Questions about the grid below. Rows and columns are numbered from 1.
1) Report the entry directly above 35.
2) Report the entry directly below the largest entry.
3) Report the entry in row 1 and column 1.
4) Report the entry in the top-right corner.
5) Report the entry just right of the largest entry.
6) Report the entry at row 2, column 1.
7) Report the entry just right of -8.
8) Report the top entry of the column that holds the largest entry.
[[-18  -6  14 -18 -18   9 -32  34 -19 -22   3 -19 -13]
 [-11   2  12 -32 -16  17 -26  22   0 -24   3  -1 -31]
 [  9 -16  12 -28 -38  14 -34  31 -41 -40  -2 -13 -11]
 [ -8 -18  11 -20 -25  13 -31  35 -30 -29  -7 -17 -14]
 [-11   1  -1 -31 -23  24 -22  22 -22 -29   1   8 -33]
 [-15 -19  15 -24  -7  21 -24  34   7 -20 -21  -7 -36]
 [-14  -3  19 -20 -23  -3 -43  29 -24 -21  11 -32   3]]
1) 31
2) 22
3) -18
4) -13
5) -30
6) -11
7) -18
8) 34

Read these off the row that follows.
1) Read off the entry just left of 3.
2) Read off the entry just right of 16.
3) Read off the entry just right of -17.
[14, 16, -9, 7, -17, -21, 31, 10, 5, 3, 25]
1) 5
2) -9
3) -21

Questions about the array below. Counting starts at 1.
1) Give the entry at row 3, column 3.
2) Give the entry in row 2 and column 1.
3) Give the entry just left of the smallest entry.
4) Give the entry in the top-left corner.
5) Give the entry in row 1 and column 3.
6) Give the entry in row 2 and column 3.
7) Give the entry in the top-right corner.
8) Give the entry in row 3 and column 1.
[[ 14 -17 -27  -6  15  27   0  23 -11  22]
 [ 14  39  20  19  10   6  22 -12  24 -13]
 [  2   5   3   1   0   1   5  -5   3  -2]
 [ -1   3  -2  -2  -5   0  -4  -2  -2   1]
 [  4   7  -6   6 -10  -9   5  -9   7   0]
 [  0   0   0  -2  -1  -1   0  -3   2  -1]
 [ -6 -10  -2   5   5  -2  -8   2  17  -8]
 [-10  -8   0  -3  -5  -6   2   9  -4  -1]
 [  1   3  -2   1  -2  -3   3  -3   4   0]
 [ -6  -5   0  -1  -4  -4   1   2  -4   1]
 [  1   1  -1   2   2   0  -4  -6  -1  -4]
 [ -5  12  -7  -9 -14  -2 -10  -5 -16   2]
 [ -1  -7   3  16  -1  -1  -2  10   8 -10]
 [ -6   8  11  -2   2  11   4  -2   2  13]
 [  1   0  12   3  12   5   3   1  -9   1]
 [ -2   1 -25 -11 -21 -11   1 -12  20   0]]
1) 3
2) 14
3) -17
4) 14
5) -27
6) 20
7) 22
8) 2

[[4, 4, 2, 0, 3, -4, 4], [6, 6, 4, -1, 6, -1, 6], [17, 34, -5, 14, -10, -36, 17], [5, 2, 1, -2, 7, -5, 5], [5, 4, 2, 0, 3, -5, 5], [5, 2, 1, -2, 6, -5, 5], [-9, -13, 7, 7, 6, -6, -9], [4, 5, 3, 1, 2, -3, 4], [6, 7, 4, -2, 7, 0, 6], [2, 6, 4, 3, 0, -2, 2], [19, 5, -2, 8, 10, -3, 19]]
Read off the entry just left of the centre entry.
A: 1
Read off the entry just left of the smallest entry.
A: -10
Read off the 2nd entry in reading order.
A: 4
Read off the entry just right of the centre entry.
A: 6
The smallest entry is -36
The entry at the centre -> -2
Read off the entry just right of the largest entry.
A: -5
The first entry in reading order: 4
Read off the 3rd entry in reading order.
A: 2

Questions about the table below.
1) Find the smallest entry in the last row.
2) Find the bottom entry of the column that holds the largest entry.
3) Find the largest entry in the first column.
4) Find the first entry on the diagonal from the top-right corner.
5) Find the entry just right of the smallest entry.
6) Find the first entry in reading order.
7) Find the entry just left of 16.
8) Find the 2nd entry on the main diagonal.
[[-15, -7, 10, -19, -5, 3, -4, 3, 8, -10],
[20, 5, -2, 5, -16, -13, 23, 0, 3, -18],
[22, -2, -3, 5, -2, -12, 0, 11, -20, -2],
[-7, 12, -1, 16, 6, 11, 13, -14, 17, 0],
[-11, 1, 25, -31, -10, 11, 1, -2, 21, -9],
[3, 4, -16, 20, 5, -2, 8, 0, -10, -2],
[0, 1, -4, 12, 10, 6, -15, -2, -4, 9],
[-15, 7, 10, -4, 6, 21, -9, -19, 18, 8],
[8, 10, -2, 11, -7, -1, 26, -4, 7, -11],
[23, -11, 13, -24, -5, -11, -24, 12, -21, -4],
[-14, 7, 12, -9, 0, 10, 10, -5, 20, 3]]
1) -14
2) 10
3) 23
4) -10
5) -10
6) -15
7) -1
8) 5

Read these off the table that follows.
1) Report the entry directly above -0.195.
2) Report the entry just left of 0.013.
3) Report the first entry, reading row by row.
4) Report the entry in the bottom-right corner.
5) Report the first entry of the largest entry's row.
6) Report the entry directly below the largest entry.
7) Report the entry directly below the centre entry.
8) Report the entry in the top-right corner.
-0.040,-0.084,-0.028,-0.036,0.036,0.177,-0.051,-0.088,-0.248
-0.028,-0.073,-0.063,-0.017,-0.195,0.035,-0.098,-0.120,-0.058
-0.020,-0.069,-0.063,-0.017,-0.205,0.043,-0.098,-0.122,-0.056
-0.019,-0.071,-0.066,-0.047,-0.155,-0.014,-0.053,-0.169,-0.155
-0.037,-0.136,0.035,-0.046,0.035,0.104,0.030,-0.018,-0.028
0.021,-0.024,0.069,-0.047,-0.153,0.242,-0.005,-0.038,-0.149
0.031,-0.019,0.041,-0.030,0.040,0.203,-0.014,0.009,-0.135
-0.050,-0.183,-0.003,-0.038,-0.179,0.154,-0.043,-0.112,-0.059
-0.045,-0.175,0.060,0.031,-0.077,0.152,-0.114,-0.022,-0.145
-0.070,-0.026,0.041,-0.031,0.012,0.197,-0.015,0.009,-0.133
0.066,0.093,-0.018,-0.008,0.013,0.066,-0.069,0.001,-0.132
1) 0.036
2) -0.008
3) -0.040
4) -0.132
5) 0.021
6) 0.203
7) 0.040
8) -0.248

X =
[[ 10 -34  24  11 -11]
 [ 23  13  -1 -17   1]
 [-16  -8  -2  13  -4]
 [ 13  10  -3   1  18]
 [-13  21 -15 -10  -4]
 [  9 -15  12   2  -7]
 [  2 -18  12   1 -15]
 [ 10  18  -7 -23  -7]]
Counting starts at 1.
The entry in row 2 and column 1 -> 23
Report the entry in row 3 and column 2.
Answer: -8
Report the entry in row 3 and column 1.
Answer: -16
Report the entry just right of the smallest entry.
Answer: 24
Report the entry directly above 23.
Answer: 10
Report the entry directly below the largest entry.
Answer: -1
Report the bottom-left entry.
Answer: 10
Report the entry just left of the largest entry.
Answer: -34
Report the entry just right of -23.
Answer: -7
Report the entry in the top-right corner.
Answer: -11

Read these off the row that follows.
1) Report the entry just left of the smallest entry.
2) Report the entry just right of -3.55.
3) Report the median of all entries.
4) Report the entry just left of -6.71.
5) Report the entry just right of 8.90.
[ -4.27   5.73   0.00  19.87   6.35  -3.55 -13.68  -0.84  -6.71  14.77
  17.65   8.90  13.81]
1) -3.55
2) -13.68
3) 5.73
4) -0.84
5) 13.81

[-22, -18, -18, -14, -9, 22, -35, -16]
Report the third entry.
A: -18
Report the entry just left of -16.
A: -35
Report the entry just right of -9.
A: 22
Report the entry just right of -14.
A: -9
The 1st entry from the right -> -16

Read these off the matrix that follows.
1) Report the first entry in reading order.
2) Report the bottom-right entry.
3) Report the 3rd largest entry.
4) Report the third entry on the diagonal from the top-right corner.
5) Report the smallest entry in the last row.
6) Report the second entry from the end, reading row by row.
7) Report the bottom-left entry.
8) Report the fourth-last entry, reading row by row.
[[ -2 -10  -3   9   4  -7 -24  18  -4   2 -13  -6  -3   8]
 [  1  -3  -4 -10  16   7 -15  -1  11 -11  -3  -5  -1 -10]
 [ -4   3   7   0 -19   2  -3   1  -1   8   2  -4  -4   1]
 [ -5   0   0  13   4  -9   5  11   7  -4  -7   5  -7   2]
 [ -4   2  10 -17 -25  20 -11 -11   6  18   1   5   4  18]
 [  2  -5   1  -1  -8   6   7   0   3   7  -4   2   3  12]
 [  3   6   3   5 -13   0  21  -9  -2  10  -2  11  -6   6]
 [  3 -25   0   7 -14 -11 -32  10   3  18   7  -6  -6  14]
 [  3  -9   3   7  14   3  -4   2  -2  -9 -16   5  -1  -1]
 [ -5   9   7  23 -15 -10   8   7  -6  10   6   2  -5   6]]
1) -2
2) 6
3) 20
4) -4
5) -15
6) -5
7) -5
8) 6
